A small network was shown many inputs. Here are its activations along a few directions, one row for each input.
Each table varies a few parts of the input and shows all the possible inputs, shuffled.
A made-up example of a description, with smaller parts first: one of 6 places along a line, together with either a single point or (one of 2 separate values, together with one of 5 places around a ring) or one of 11 places around a ring.
Shared parts are said once, and a part with two or three values counts as separate values.
In the rows, zero is written as 128.

Other details of the inputs vary at random and push rows far along two fixed directions, the same in every table; ignore that.

Table:
R1: [143 174 154 193 113 117 175  92  83 152 100  96 168  99  83]
R2: [144 173 139 208 140 106 166  94 107 182  96 127 156  93  77]
R3: [126 102 142  77 139 152  85 186 139 143 143 123  67 129 187]
R4: [113 140  74 115  79  59 150  64 163  63 187 154 251 154 106]
R5: [158 149 178 169 135 190 135 128  89 163  88  72  71 102 123]
R6: [130 142 110 121 130 134 115 112 142 114 140 147 122 141 112]
R7: [118 132  69 101 115  73 127 113 157  71 179 178 187 151 115]
R8: [137 100 100 116 147 132 103 186 140 122 144 125  62 131 175]
R9: [127  85  55  49 124 136  83 165 164  58 172 170 107 182 189]
R10: [144  93 138  81 133 149  91 184 124 122 121 141  82 158 171]
R11: [132  92  70  36 122 141  80 152 179  61 187 173  93 164 181]
R12: [138 166 174 185 134 116 146  93  86 183  79 132 171 133  64]
R13: [ 77 118 188 162 156 115 189  87 105 163  60 127 164  84  36]
R14: [ 80 121 162 178 135 137 203  66 105 134  65  95 165  73  59]
R15: [144  89 119 115 120 151 111 182 132 114 143  96  59 124 205]
R16: [141 183 128 191 129 120 164  67  98 160  89 154 190 123  63]
R17: [114 168 120 167 105 107 146  51 146 134 141 115 219 113 101]
R18: [145 145 198 159 153 165 118 149  85 190  87  97  66 118  96]
R19: [122 103 140  83 143 140  80 179 145 137 147 122  79 134 178]
R20: [ 56  99  77  96 125  71 174  48 186  56 141 196 236 119  66]
R21: [150 149 197 151 147 167 126 146  86 193  84 102  69 115 102]
R22: [ 99 158  69 118 110  68 126  53 192  92 184 192 241 142 105]
R23: [146  95 118 100 118 181 103 173 115 102 121 105  68 147 196]
R24: [118  74  93  31 114  97  84 190 159  68 195 160 112 176 181]
R25: [118 150  64 108 101  55 147  76 171  75 178 193 243 148  89]
R26: [130 119 113  97 147 165  95 184 144 127 135 127  54 119 188]
R27: [115 111 100 100 106  52 122 107 178 106 180 174 197 160 131]
R28: [140  87 141  94 136 129 102 200 132 142 140 126  57 137 186]
R29: [140  95 115 105 121 178 101 171 111 101 125  98  67 153 193]
R30: [148 136 159 192 139 156 145 150  90 175  94  56  78  98 140]
R31: [138 177 159 192 119 143 156  60 102 156 103  94 160 112  74]
R32: [151 144 187 155 147 140 140 180  73 188  84  92  83 108 103]
R33: [144 154 173 176 140 181 137 137  95 178  91  67  83  85 148]
Description of these inputs: one of 3 separate values, together with either a single point or (one of 2 separate values, together with one of 5 places around a ring).
The inputs of R20 and R13 match in every part but the choice among 3 separate values. If R9 is changed in the same way as R20 into R13, which row does it become? -> R12
Change only the choice among 2 separate values in R31. List by row number the other rows that result. -> R5

Table:
R34: [126 122  81 116 113  95 121 116 161  97 163 162 164 146 160]
R35: [146 118 132 115 133 195 104 197 110 126 133  69  18 107 196]
R36: [145 124  84 100 103 126 112  98 166  82 171 150 154 147 147]
R37: [151 101 145 114 145 159 102 223 105 145 114 103  34 122 192]
R38: [141 195 120 232 114  99 181  43 109 171 108 112 211 102  53]
R39: [162 110 126 131 133 180 110 209 101 119 121  83  19 119 195]
R40: [ 68  77  99  82 127 113 152 109 170  68 139 145 164 124 121]
R41: [106 131 223 206 162 185 181 127  55 194  12  60  72  55  64]
R42: [129 132  88 105 104 125 115  98 169  88 181 147 149 144 150]
R43: [131 131  81 106  99 115 113 111 154  76 181 127 163 142 153]
R44: [111 120 118  82 111  86 115 125 166 106 179 156 164 140 130]
R45: [153  92 167  91 155 169  85 209 114 154 116 113  15 135 164]
R46: [126 112 114  88 113  76 116 138 153  97 174 154 161 163 131]
R47: [ 86 148 172 195 129 108 201  30 101 146  61 125 213  85  17]
R48: [155 191 205 230 166 184 143 118  64 228  56  73  69  84  94]
R49: [153 110 143 111 137 201  90 192  90 136 111  96  26 147 193]
R50: [150 207 144 212 108 121 169  31 107 161  94 116 216 118  46]
R51: [ 73  66  95  80 132 112 159 112 169  68 144 145 154 124 124]
R52: [134 123  88 114 109  98 113 123 157  85 166 160 160 151 160]
R53: [126 107 111  95 112  74 118 144 157  99 169 170 159 153 136]
R54: [160 111 132 112 123 207 105 191  87 122 117  80  23 138 191]
R55: [140 109 155 101 152 180  91 198 118 159 122 105  23 123 187]
R56: [155 112 138 122 147 177  94 206  99 131 121  82  22 137 197]
R57: [124 111 119  78 102  99 112 120 144 103 162 169 167 174 124]
R58: [ 67  81 104  82 122 116 143 105 175  66 134 150 164 122 125]
R59: [116 103  96  99 117  74 116 133 164 115 174 166 160 156 129]
R60: [114 130  72  86 155 121 121 134 149  78 141 209 152 151  98]
R61: [117 116 115  87 114  81 106 130 156 103 177 153 169 151 127]
R62: [139 124  96 100 117 120  99  99 167  97 163 165 155 155 149]
R63: [130 122 107  82 108 114 100 116 162 105 153 162 169 166 143]
R64: [132 200 159 205 124  85 167  52 103 185 103 119 237  99  46]
R65: [124 120  73 121 113  99 112 110 163 104 170 155 161 154 152]
R66: [ 90  59 159  94 153 193 124 199 119 113  85  89  23  99 169]
R67: [146 115 139 120 147 181  83 198 102 135 124  82  30 126 194]
R68: [136 193 179 192 123  87 160  49 109 187  89 143 223 130  19]
R69: [126 195 180 197 131  81 168  44 118 195 109 147 213 110  25]
R70: [141  92 130 114 152 165  97 221 110 163 118  95  22 125 193]
R71: [112 129 209 209 179 178 197 123  51 198  21  57  71  53  62]
R72: [129 120  99  92 110  90 117 131 153  97 169 147 170 155 152]
R73: [133 121  70 115 100 103 132 118 159  83 169 145 157 139 160]
R74: [126 202 163 197 122  93 174  52 113 188 105 121 226  88  53]
R75: [118 102 104  92 116  72 123 144 162 109 168 171 158 149 141]
R76: [113 129 217 208 174 182 189 124  41 195  16  62  64  61  62]
R77: [143 205 154 209 121 115 154  33 110 173  89 133 219 128  49]
R78: [100 127  74  74 156  97 121 127 158  90 139 211 131 141  83]
R79: [128 118 104  81  98 113 112 114 145 102 159 163 177 166 146]
R80: [154 171 196 222 163 151 165 157  55 237  43  74  84  73 101]
R81: [139 131  77 109  95 106 126 112 153  70 180 131 164 154 152]
R82: [119 134  95 101 109 113 109 107 165  94 176 146 161 139 157]
R83: [157  99 153  96 153 184  86 203 114 154 111 106  23 126 186]
Describe the family of inputs behind these rows. -> either one of 2 separate values or one of 8 places around a ring or (one of 4 places along a line, together with one of 10 places along a line)
Start at R75 and move only the place on the line of 4, one step at a time. The first step leads to R80. Which rows follow, in order? -> R34, R73
Start at R65 and move only the place on the line of 10, one step at a time. The first step leads to R34. Which rows follow, in order? -> R52, R56, R67, R82, R48, R62, R77, R49
Start at R76 and move only the place on the ring of 8, one step at a time. The first step leads to R71. Which rows follow, in order? -> R51, R40, R58, R66, R41, R47
